These are the activations of a small network on made-up records, seen along a few directions, one row for each record.
Here are examples, each followed by its value of one field, ZOVIP.
The largest differences between rows may come from other fields.
In the rows, zero is written as 500.
Random noise pushes rows far along 9 fixed directions. That doesn't count. These rows show it; they differ only by the noise:
[495 397 843 255 367 512 780 526 708 616 464 393 470 574 775 342 441 616
 575 592 516 379 359 406 787 690 576]
[308 415 584 513 466 543 615 651 584 749 585 604 500 359 532 438 600 520
 937 527 636 564 470 475 446 558 551]
[426 478 337 552 543 511 352 432 738 340 656 464 468 521 404 539 504 301
 547 559 549 631 756 666 561 431 365]
[395 469 553 424 508 563 564 476 688 447 497 382 397 543 525 442 518 466
 480 554 559 448 465 449 622 509 459]
[626 407 499 385 482 347 431 608 548 611 567 473 583 493 566 384 391 426
 411 511 422 175 554 621 670 507 525]
[408 510 415 658 472 409 487 653 426 605 379 560 554 432 458 524 544 527
 657 517 451 563 476 408 422 385 476]
[456 628 315 537 469 489 491 490 408 464 299 468 511 555 488 626 499 499
 419 651 469 656 459 439 466 272 468]
[512 484 502 310 585 467 487 498 493 622 521 453 444 420 444 453 548 421
 428 467 602 276 587 620 560 576 568]
[514 540 658 590 404 312 595 496 623 425 289 419 530 512 549 501 530 571
 570 473 367 755 700 420 643 635 440]
[286 151 385 710 491 619 416 638 688 168 488 416 441 792 509 436 258 529
 418 505 323 263 216 310 683 286 218]
[243 344 411 516 582 775 491 347 665 275 667 523 287 697 420 615 537 387
 470 643 715 518 363 453 557 365 341]

[536 507 495 582 607 382 351 584 539 488 469 388 519 352 348 358 550 456
 434 252 413 334 594 508 415 577 491]	tep
[463 571 466 588 550 483 455 707 573 630 552 466 507 370 472 310 556 466
 492 482 470 250 297 341 367 362 548]	veb
[345 112 519 623 568 692 441 591 554 291 493 491 379 705 422 434 300 581
 413 303 436 175 273 382 551 532 342]	vutom
[427 738 446 602 475 505 489 519 616 445 317 293 454 434 466 447 569 521
 341 512 378 576 349 279 359 323 492]	vikez
[610 541 486 495 468 379 503 548 524 445 344 312 539 531 555 426 423 526
 340 512 363 415 591 475 675 526 481]	tolur
[726 623 378 495 314 452 548 368 165 503 429 693 685 734 714 795 368 585
 366 841 403 799 405 547 533 281 553]	lirup
[371 475 508 716 420 425 508 738 690 668 706 543 567 351 532 364 613 426
 916 587 549 501 508 381 483 462 450]	vimiz
[796 493 733 430 407 333 469 320 583 514 723 632 551 632 647 528 487 402
 201 600 431 336 535 562 663 588 543]	vikez
[480 677 646 481 474 505 698 516 313 557 216 373 419 536 544 443 588 691
 221 528 468 317  60 102 467 431 576]	geva
[387 397 611 397 591 631 684 375 288 498 273 510 334 558 406 639 607 614
 520 430 670 538 498 477 496 699 544]	tolur
[422 572 524 557 636 515 501 483 442 426 308 420 312 454 325 484 636 514
 300 354 538 395 468 364 419 529 463]	vero
[327 357 505 479 648 609 495 565 332 474 296 444 370 405 338 460 505 634
 520 193 482 373 485 451 367 655 499]	vikez
[444 626 530 181 547 700 660 365 400 692 397 486 427 363 518 592 589 587
 652 511 669 758 612 699 359 658 682]	vutom
[442 447 671 410 667 521 568 439 520 395 389 363 331 503 379 397 615 532
 313 278 567 219 484 370 577 732 489]	git
[834 351 451 388 428 232 410 503 427 360 407 417 718 622 577 530 220 517
 352 442 229 454 857 821 796 660 488]	tolur
[664 595 449 276 543 403 547 373 178 584 307 519 484 509 484 682 562 502
 270 573 614 447 564 591 569 524 628]	pega
[517 469 436 688 622 249 360 540 361 568 605 680 579 275 255 594 722 383
 810 306 571 674 963 716 395 697 482]	gov
[549 392 321 707 485 340 362 743 214 432 297 529 657 549 459 487 314 623
 395 378 189 262 317 396 446 323 402]	geva
[609 632 248 506 464 394 353 696 276 666 339 536 724 384 528 497 365 562
 516 492 291 537 515 575 314 299 575]	tep
[561 662 524 243 486 544 661 459 482 679 515 441 496 459 633 467 575 478
 486 701 643 461 433 528 553 485 679]	pega
[413 623 590 308 549 693 647 463 781 497 523 255 352 449 541 321 540 489
 474 511 619 434 343 448 536 537 580]	vero
[380 668 520 396 590 601 587 328 402 638 569 614 366 413 379 630 777 428
 535 556 815 622 498 506 358 509 608]	gov
[474 679 818 300 528 469 740 283 682 607 569 391 324 332 497 480 841 420
 604 554 828 630 742 456 629 845 603]	vimiz
[519 490 513 484 451 547 535 444 393 444 486 551 481 648 572 571 466 524
 381 615 517 448 347 430 522 423 463]	geva
[655 420 570 548 543 361 440 424 223 550 538 792 544 546 447 642 514 517
 377 439 497 473 577 571 467 558 523]	veb
[495 309 498 511 644 419 445 445 319 300 321 433 426 580 312 577 522 539
 345 271 496 373 664 534 630 687 408]	gov
[597 508 370 335 579 557 397 387 402 517 581 497 493 504 447 577 442 437
 252 525 522 365 486 700 469 427 552]	vutom
[594 615 493 445 493 447 506 526 472 595 458 446 512 467 534 439 470 486
 322 568 495 370 413 465 526 395 560]	vero
[653 336 647 491 556 307 547 449 214 490 411 592 490 596 442 598 553 578
 280 422 503 280 496 454 664 678 527]	pega
[598 427 584 739 484 220 489 550 251 547 467 665 548 508 445 585 614 506
 436 509 472 326 475 305 582 512 441]	vimiz
[355 211 423 592 471 622 473 542 477 416 673 690 555 644 520 607 386 517
 740 586 566 556 402 505 535 413 371]	git
[484 269 953 360 586 573 688 282 649 354 537 479 280 605 507 457 580 573
 379 324 644 366 483 404 731 903 492]	veb
[504 532 310 481 507 589 419 461 306 531 411 641 569 575 495 659 445 506
 459 588 475 592 437 570 327 320 508]	tep
[490 553 411 695 407 469 394 553 578 619 829 779 599 509 557 564 585 323
 730 750 607 628 487 512 409 276 445]	git
[544 417 263 771 494 312 242 768 332 630 542 627 663 425 367 478 422 453
 501 396 290 241 469 533 324 291 457]	lirup
[529 698 535 665 407 449 530 506 550 575 567 553 506 502 541 488 596 469
 437 626 487 529 335 295 431 350 537]	lirup

Here are new rows. What is ZOVIP for each?
[456 478 397 246 572 629 541 403 456 423 457 386 427 577 471 576 490 470
 420 550 652 459 533 611 575 522 535]	gov
[334 547 595 860 597 310 584 662 266 541 153 492 414 325 249 491 777 660
 584 242 459 523 384 112 333 560 486]	pega
[231 400 249 617 549 681 454 713 612 416 386 331 444 473 392 407 413 506
 726 428 492 472 440 449 419 375 397]	tolur
[537 645 450 549 559 477 433 330 437 294 325 394 466 537 397 576 532 511
 247 441 436 689 567 463 451 459 451]	tep
[324 625 370 637 585 599 535 419 146 492 237 593 409 406 285 747 689 626
 542 431 603 826 416 329 169 431 538]	vikez
[620 739 354 364 500 606 575 218  44 503 332 602 442 683 501 825 550 527
  50 763 617 531 186 434 396 221 634]	lirup
[485 513 666 904 455 350 532 350 464 267 393 630 455 562 392 715 670 578
 487 463 423 918 588 257 479 577 342]	vutom
[454 545 266 520 469 564 495 456 166 410 211 587 618 578 458 755 371 659
 585 478 402 883 580 595 328 404 474]	geva
[717 640 421 604 460 184 391 667 242 558 220 399 663 426 473 459 460 584
 258 416 220 339 492 398 484 421 516]	geva
[469 261 364 520 594 517 365 555 498 332 491 477 520 518 375 513 341 503
 593 318 437 527 760 730 549 598 389]	vero
[674 771 732 440 352 327 721 413 682 511 366 335 537 529 701 441 559 532
 363 670 380 618 518 369 680 564 587]	tolur
[514 343 575 570 532 500 535 417 192 488 405 719 477 648 423 688 480 624
 360 452 517 492 382 465 469 514 484]	vero
